Each row below is a small network's average activation on inputs in which a field has the value named, seen along a few directions.
Values that are neighbours, or in one group, have similar rows; names and order tell nothing.
In the rows, 500 means zero.
Random noise pushes rows far along 12 fixed directions. That doesn't count. These rows show it; they differ only by the noise:
[534 486 427 710 425 371 537 452 392 635 106 423 880 531 804 503 608 289
 556 465 291 389]
[750 171 634 739 807 688 576 402 317 492 548 475 442 535 585 684 391  69
 471 498 524 358]
[426 396 798 507  61 453 372 651 719 473 575 338 662 568 574 397 593 570
 579 743 253 359]
[530 611 643 653 581 175 348 504 368 395 323 343 498 414 160 216 610 831
 612 443 469 583]
[787 414 359 498 588 415 732 464 138 376 576 580 632 366 742 552 644 387
 649 576 693 574]
[506 300 334 592 461 661 557 493 470  76 625 501 449 492 748 582 504 191
 522 553 627 472]
[499 426 244 489 468 531 607 484 531 379 516 674 422 422 671 562 424 345
 422 439 615 545]
[640 448 532 236 688 648 770 457 854 670 536 352 727 486 594 549 294 509
  22 437 254 358]
[324 512 178 430 696 689 443 493 612 556 468 631 440 601 625 539 767 395
 282 528 564 558]
[139 179 219 426 394 653 298 545 470 440 451 300 529 319 798 134 595 226
 225 656 306 549]
[688 490 840 584 479 579 292 472 464 456 461 349 557 556 456 422 837 517
 742 522 486 492]
[203 378 648 578 572 534 385 512 335 871 443 390 717 670 565 469 570 279
 457 715 196 683]
[424 414 361 268 644 524 526 585 733 637 631 612 379 431 426 419 595 659
  92 585 463 551]
[469 337 324 573 539 773 216 464 345 329 530 493 262 447 646 341 834 260
 624 554 722 475]


Field RUVUV:
lev: [309 400 405 440 440 571 416 573 542 562 550 684 391 522 596 569 734 394
 470 589 494 616]
gaten: [491 560 397 480 723 428 621 351 291 555 511 442 508 406 416 411 221 510
 483 365 560 658]
zav: [436 698 562 389 417 650 461 464 617 437 646 470 344 545 379 558 230 608
 614 373 605 417]
vopu: [701 523 417 344 295 372 603 473 595 338 530 547 431 159 524 348 295 631
 514 284 578 571]
mas: [494 528 481 517 482 371 692 591 553 613 578 669 321 493 339 698  16 595
 395 527 522 239]
nuf: [694 777 571 363 761 627 549 356 516 684 326 305 828 546 538 488 691 619
 542 301 439 529]
lome: [669 500 625 682 592 367 618 509 617 634 523 599 404 636 317 695 342 584
 482 492 492 294]
tilo: [558 352 607 713 563 445 607 603 316 627 753 687 244 595 370 810 194 416
 567 713 592 206]
sib: [557 322 571 364 297 480 403 596 656 422 401 449 482 299 436 426 631 608
 273 423 448 474]
kele: [758 342 487 477 586 286 643 619 113 394 433 492 717 386 681 538 927 520
 474 738 499 452]
The values of RUVUV form a line.
- A walk along RUVUV starts at gaten and steps to its neighbour lome. Put nuf, tilo, sib, kele in the order it reaches them. => nuf, tilo, kele, sib
- How many steps from neighbour to neighbour lead from zav to vopu, at the fewest? => 3

Field NUTOV:
ripi: [394 449 846 687 431 262 531 639 456 622 381 538 769 777 474 799 564 431
 531 706 217 635]
dise: [449 648 280 577 684 459 705 453 404 460 603 457 737 729 558 635 510 475
 548 665 569 386]
davu: [545 432 495 603 530 431 388 555 359 303 485 469 475 526 400 378 881 613
 601 634 649 391]
tegi: [435 496 572 339 379 633 318 499 581 454 643 376 231 402 336 268 339 659
 518 521 652 359]
runa: [439 466 259 418 798 515 476 562 359 693 529 587 396 433 593 438 759 556
 342 663 483 459]
pabus: [709 620 416 547 446 419 519 379 729 682 241 724 397 381 497 512 360 552
 415 139 513 498]
vuk: [381 565 510 691 490 415 377 453 608 328 125 490 443 463 385 498 502 422
 540 148 481 774]
mozum: [229 333 573 641 387 305 296 571 577 540 216 578 315 345 294 363 293 407
 287 321 160 675]
kavun: [309 705 396 426 337 349 585 445 400 537 537 537 632 497 516 437 285 547
 662 428 474 821]
gugen: [701 220 692 884 471 368 519 597 483 269 481 462 344 444 354 649 214 414
 495 479 497 141]
zunup: [194 675 486 517 418 540 350 369 725 669 302 426 523 525 403 321 212 532
 436 276 332 598]
The values of NUTOV form 3 separate groups.
- List the group mates of zunup, in the order listed. => dise, pabus, kavun
- List the group mates of runa, in the order listed. => mozum

Field NUV:
fepa: [363 574 389 491 577 592 443 451 339 589 558 500 376 537 417 459 424 470
 609 494 673 601]
tunav: [484 558 460 583 640 545 414 433 514 427 403 444 556 587 508 467 739 493
 531 460 531 539]
gato: [621 625 483 440 540 484 586 480 559 471 519 556 505 513 509 565 494 592
 480 450 541 478]
pitir: [585 365 526 520 404 464 639 541 551 444 666 615 432 438 544 591 317 442
 488 546 491 426]
pobu: [324 400 506 501 249 510 472 601 624 577 561 617 413 495 524 555 358 421
 459 554 422 532]
sobak: [558 519 506 472 639 349 606 474 386 533 288 403 654 349 457 414 444 564
 385 362 378 577]
resa: [578 451 396 481 478 504 506 431 517 465 466 490 401 343 488 396 298 469
 484 334 597 464]
diziv: [622 416 646 568 333 401 576 514 558 516 289 512 749 490 696 633 542 384
 467 466 327 468]
petul: [481 440 393 486 575 360 654 513 689 399 385 465 626 471 540 524 316 513
 141 442 322 420]
vogo: [476 640 382 408 409 496 582 490 619 551 431 537 609 502 621 525 479 531
 488 440 423 484]
The values of NUV form a ring.
- Name the neighbours of petul, in listed order. => gato, diziv
- Name the neighbours of pobu, in listed order. => fepa, sobak
